A small network was shown many inputs. Here are its activations along a few directions, one row for each input.
Each table varies a few parts of the input and shows all the possible inputs, shuffled.
Descriptions start from the smaller parts, as in this example, which fits no table here: ring(8) and (point or ring(11) or (values(3) and line(6))).
Shared parts are said once, and a part with two or three values counts as separate values.
In the rows, zero is written as 128.

Other details of the inputs vary at random and push rows far along two fixed directions, the same in every table; ignore that.

Rows:
R1: [123 186 112 133 154 157 147 128 185 127 172 160]
R2: [134 200 222 174 195 109 122  93 188  70 139 143]
R3: [141 102 209 104 114  98 133  96  41  86  94 134]
R4: [122  73  37  75 109 140 141 164  76 182  98  95]
R5: [122 115  75  68  93 149 157 185  76 195  50 117]
R6: [170 124 214 130 151  78 130  77  53  77  77 104]
R7: [142 138 178 168 193 138  78  61 194  46 182 128]
R8: [113 176 204 186 156 144  95  77 163  51 195 151]
R9: [134  58  60  84  93 162 110 176  85 197 102  90]
R10: [ 85 142  95 175 148 128  92 149 209 122 149 152]
R11: [120  93 116 106  87 138 129 116  50 135 118 110]
R12: [136  98 211 144 105  52 113  99  61 100  85 148]
R13: [146  56  73  76 109 138 108 131  76 161 103  96]
R14: [116 188 189 150 159 140 113 101 162  53 178 178]
R15: [147  58  26 113  90 122 162 168  98 176  91  87]
R16: [142  56  54  86 106 140 127 162  97 213 105  75]
R17: [149 109 225 120 119  95 130 104  46  95 102 130]
R18: [ 98 194  81 118 139 190 145 198 206 186 113 157]
R19: [125  54  47  70  91 166 113 166  86 186  97  96]
R20: [115 152  25 151 103 177 165 150 218 169 164 147]
R21: [114 129 167 191 160 113  50  95 206  68 163 155]
R22: [ 98 153 111 153 162 168 107 153 192 114 167 135]
R23: [137 113 111  87  81 109 153 167  58 181 110 102]
R24: [116 187 112 119 150 156 138 131 179 119 171 177]
R25: [112 162 196 181 182 111  90  97 188  45 184 117]
R26: [142 113 139 103  97 121 139 152  46 149 114 125]
R27: [166 116 219 136 135  65 133  86  41  88 131 111]
R28: [127 147 198 171 175 125  67  85 200  52 188 119]
R29: [109 169 100 149 146 170 135 102 189 126 182 139]
R30: [105 176  68 103 139 185 173 160 213 188 141 163]
R31: [152 127 212 123 123  71 127 116  57 104  75  92]
R32: [188  49 157 150 119  82 103  77  83  70 113  92]
R33: [129  89 180 167  93  65  92  81  51  94 115 123]
R34: [ 94 172  90 150 117 133 122 168 193 159 148 186]
R35: [100 176  82 110 138 172 174 174 217 204 144 157]
R36: [186  98 174 145 103  65 150  92  53  76 114 124]
R37: [ 90 167  36 111 122 196 143 145 196 175 170 155]
R38: [128 111 134 127  98  80 122 154  79 160  46 131]
R39: [106 145  63 135 166 169 132 143 200 140 159 122]
R40: [118 154 174 180 196 118 106  96 190  68 182 120]
R41: [161  85  98 102  78 105 185 145  85 167  77 125]
R42: [150 116 240 122 118  67 131  92  56  86 109 110]
R43: [ 98 177  67  89 134 183 164 164 207 180 140 180]
R44: [149  94 184 142 117  86 128  74  43 109 134  87]
R45: [ 89 150 100 140 161 171 109 142 192 101 162 141]
R46: [115 196 122 122 166 156 135 135 197 121 122 164]
R47: [159 102  56 101  84 119 183 176 100 193  46 110]
R48: [123  96  99 103  72 122 141 141  62 180 120  81]
Each input here is: line(6) and (values(2) or ring(6)).
Changing only the line(6) part turns R26 into R8. The same change can be made to R36. Which row results? -> R20
Changing only the line(6) part turns R33 into R34. The same change can be made to R29. Which row results? -> R1
A walk changes only the line(6) part. It starts at R5 and steps to R3. List the rest of the walk in order. -> R14, R11, R45, R19
Change only the ring(6) part in R30. List by row number the other rows that result. -> R3, R17, R35, R42, R43
Change only the values(2) part in R38. List by row number the other rows that result. -> R47

Rows:
R49: [121 167 113 129 137 159 138 133 169 128 159 155]
R50: [108 139 105 137 145 153 103 130 184 131 149 145]
R51: [126  99 122 118 116 124 114 138 100 150 128 108]
R52: [127 120 127 104 108 138 136 136  90 138 115 124]
R53: [119 156 117 133 151 143 135 146 186 125 140 150]
R54: [131  94 102 117 123 124 123 128 102 131 114 113]
R55: [137 115 121 108 106 131 151 124  94 144 124 128]
R56: [138 112 129 112 116 124 133 145 107 140  97 117]
R57: [118 164 108 152 134 137 132 142 183 132 140 153]
R58: [116 156 127 131 145 144 120 145 189 137 139 152]
R59: [108 169 116 132 154 149 139 136 175 131 145 142]
R60: [114 158 110 151 128 137 140 136 189 137 141 153]
R61: [141 104 112 122 115 122 128 132  99 138 131 102]
R62: [130 159 114 136 144 145 135 142 187 130 141 148]
R63: [159 134 231 156 155  79 113  60  76  47 130 117]
R64: [129 118 121 103 116 129 143 135  88 135 122 128]
R65: [125 116 124 128 106 116 129 144 102 141  97 123]
R66: [125 118 129 101 109 130 128 135  91 148 120 131]
R67: [104 168 126 130 148 149 124 135 178 142 144 145]
R68: [138  91 104 121 113 123 130 116 108 137 118 112]
R69: [130  95 109 119 117 134 115 129 103 134 109 111]
R70: [126 124 128 111 119 130 136 135  95 146 103 110]
R71: [127 153 119 138 141 145 142 134 193 133 143 149]
R72: [127 115 117 126 112 106 137 143 101 139 103 126]
R73: [137  98 115 122 110 121 135 126 105 143 132 102]
R74: [149 109 225 162 156  77  97  68  80  36 149 109]
R75: [128 101 119 120 114 132 121 140  99 141 123 101]
R76: [136 119 122 114 116 122 151 122 100 151 112 113]
R77: [142  98 100 121 117 125 123 124 103 134 116 112]
R78: [123 169 232 189 168  92  87  76 166  39 157 162]
Describe the family of inputs behind these rows. -> line(5) and (values(2) or line(4))
Changing only the line(5) part turns R64 into R49. The same change can be made to R72. Which row results? -> R57
Change only the values(2) part in R77. List by row number the other rows that result. -> R61

Rows:
R79: [113 119  77 105 131 167 121 146 134 151 138 122]
R80: [148 131 197 157 158  99 115  75 128  70 145 118]
R81: [154 139 201 159 156  90 117  91 130  67 130 132]
R82: [116 160 112 157 166 151 124 120 208 108 173 134]
R83: [142  78  68 101  93 123 146 156  99 186  78 105]
R84: [153  67 160 116  91  80 127 101  20 130 103  91]
R85: [142  73 160 122 124  93 104 103  45 106 112  83]
R86: [115 124  95 105 122 162 127 152 143 165 132 121]
R87: [153 125 174 138 130  88 134 111  85 103  98 116]
R88: [104 192 139 149 142 155 138 130 192 112 167 165]
R89: [158 118 169 114 134 106 139  97  80  98 116 122]
R90: [121 137  96 153 148 141 121 130 196 114 142 137]
R91: [116 137  97  93 127 160 135 154 136 162 125 138]
R92: [151  77 170 122 113  87 102 109  50 116  95  94]
R93: [113 115  88 121 119 143 116 155 156 162 112 131]
R94: [155  96 151 145 134  95 115 100  91  92 119  99]
R95: [128 164 221 170 165  99  96  93 140  55 137 143]
R96: [133 140 198 173 154 114 100  71 134  40 180 134]
R97: [139 133 200 156 138 110 111  77 116  66 160 133]
R98: [122 111  89  74  99 144 149 163  68 185  86 117]
R99: [134 143 193 167 158 117 100  63 129  39 179 143]
R100: [106 166 134 151 157 143 109 140 213 113 142 166]
R101: [113 176 133 159 144 139 123 134 204 117 164 167]
R102: [141 130 196 168 137  95 101  81 124  70 149 134]
R103: [110 154 120 123 150 168 114 126 177 127 157 146]
R104: [131 127  89 121 123 132 147 157 159 160 103 138]
R105: [131 127  88 110 122 156 149 145 149 162 131 119]
R106: [126 104  87 113  91 120 143 160 111 174  98 137]
R107: [145  85  71  99  94 126 147 158  94 191  88  97]
R108: [130  79  72 106  77 121 138 156  90 186  91 118]
R109: [146  77 166 113 101  75 121 126  23 126  58 104]
R110: [127 120  74 116 127 158 144 147 146 153 138 112]
R111: [123 163 122 135 152 141 143 135 188 133 148 142]
R112: [124  83  65 105  89 129 140 152  80 182 118  99]
R113: [114 164 125 134 132 151 138 136 176 129 162 156]
R114: [150  92 175 121 105  79 132 105  41 117 109 110]
R115: [140 101 181 115 118  86 123 115  36 118  89 100]
R116: [111 140  92 129 104 132 145 160 143 163 108 151]
R117: [109 139  97 158 132 140 113 131 188 117 155 149]
R118: [123 172 124 139 162 165 131 112 205 109 169 153]
R119: [148  72 157 128 119  89  97 109  49 103 103  87]
R120: [105 136 103 149 147 146  99 138 192 116 144 138]
R121: [133 159 203 147 141 107 125  80 104  64 146 151]
R122: [111 133 101 108 127 145 132 160 144 170 124 128]
R123: [109 147 104 105 122 156 141 163 135 163 118 130]
R124: [117 131  98 115 124 141 125 167 148 168 115 132]
R125: [108 149  97 121 110 138 152 155 134 170 128 138]
R126: [116 192 137 143 158 155 146 129 200 111 155 153]
R127: [112 117  83 112 127 163 121 153 140 152 139 114]
R128: [107 176 142 136 160 161 119 136 201 113 163 154]
R129: [125 152  90 100 124 154 163 148 135 160 116 136]
R130: [124 139  90 124 120 132 153 160 151 161  95 139]
R131: [137 124 182 173 142  96  96  83 121  59 157 127]
R132: [145 118 171 119 118 105 131  97  72 100 128 134]
R133: [106 151 122 136 149 153 112 132 185 135 156 134]
R134: [127 108  83 103  79 119 154 170  75 193  86 119]
R135: [114 157 113 133 134 161 129 119 174 127 168 156]
R136: [155 103 173 118 118  80 146 108  42 117  88  98]
R137: [137 100  66  97 116 150 147 141 103 161 119 107]
R138: [131 137  94 105 124 150 158 154 147 162 125 128]
Changing only one part turns R86 into R105. The same change can be made to R92. Which row results? -> R107
Describe the family of inputs behind these rows. -> values(3) and line(4) and line(5)
Change only the line(5) part in R110. List by row number the other rows that result. -> R82, R90, R94, R137
A walk changes only the line(4) part. It starts at R85 and steps to R133. List the rest of the walk in order. -> R122, R115
Change only the values(3) part in R126. List by row number the other rows that result. -> R88, R123

Rows:
R139: [140 155 191 180 143  83 142 104 131  68 150 133]
R140: [107 107  44  94 118 158 140 189 176 222 105 112]
R141: [ 96 176 100 118 146 197 121 121 185 136 199 155]
R142: [124 122 211 164 137  93  79  97 135  81 148 132]
R143: [107 178 164 129 140 136 129 121 154 117 121 186]
R144: [166 121 128 106  89 100 168 140  74 151  76 137]
R145: [127  75  36  91 122 150 118 177 116 183  98 100]
R146: [ 87 197 115 149 144 156 121 167 193 144 166 161]
R147: [164  73 136 138 101  77 129 114  86 141  97 100]
R148: [146  94 118  78 119 149 143 113  54 144 124  83]
R149: [105 202 113 116 150 176 156 176 227 148 134 175]
R150: [128 115 130 110 116 110 145 139  58 150  74  87]
R151: [116 109 157 159 135 119  73 107 131  66 149 130]
R152: [153  60  99 139 113  93 118 104  80 110  98 103]
R153: [154 136 178 151 148 122 137  52 120  58 180 127]
Changing only one part turns R141 into R148. The same change can be made to R142. Which row results? -> R140
Describe the family of inputs behind these rows. -> values(3) and (point or line(4))
Change only the values(3) part in R152. List by row number the other rows that result. -> R145, R151
A walk changes only the line(4) part. It starts at R152 and steps to R147. List the rest of the walk in order. -> R139, R144
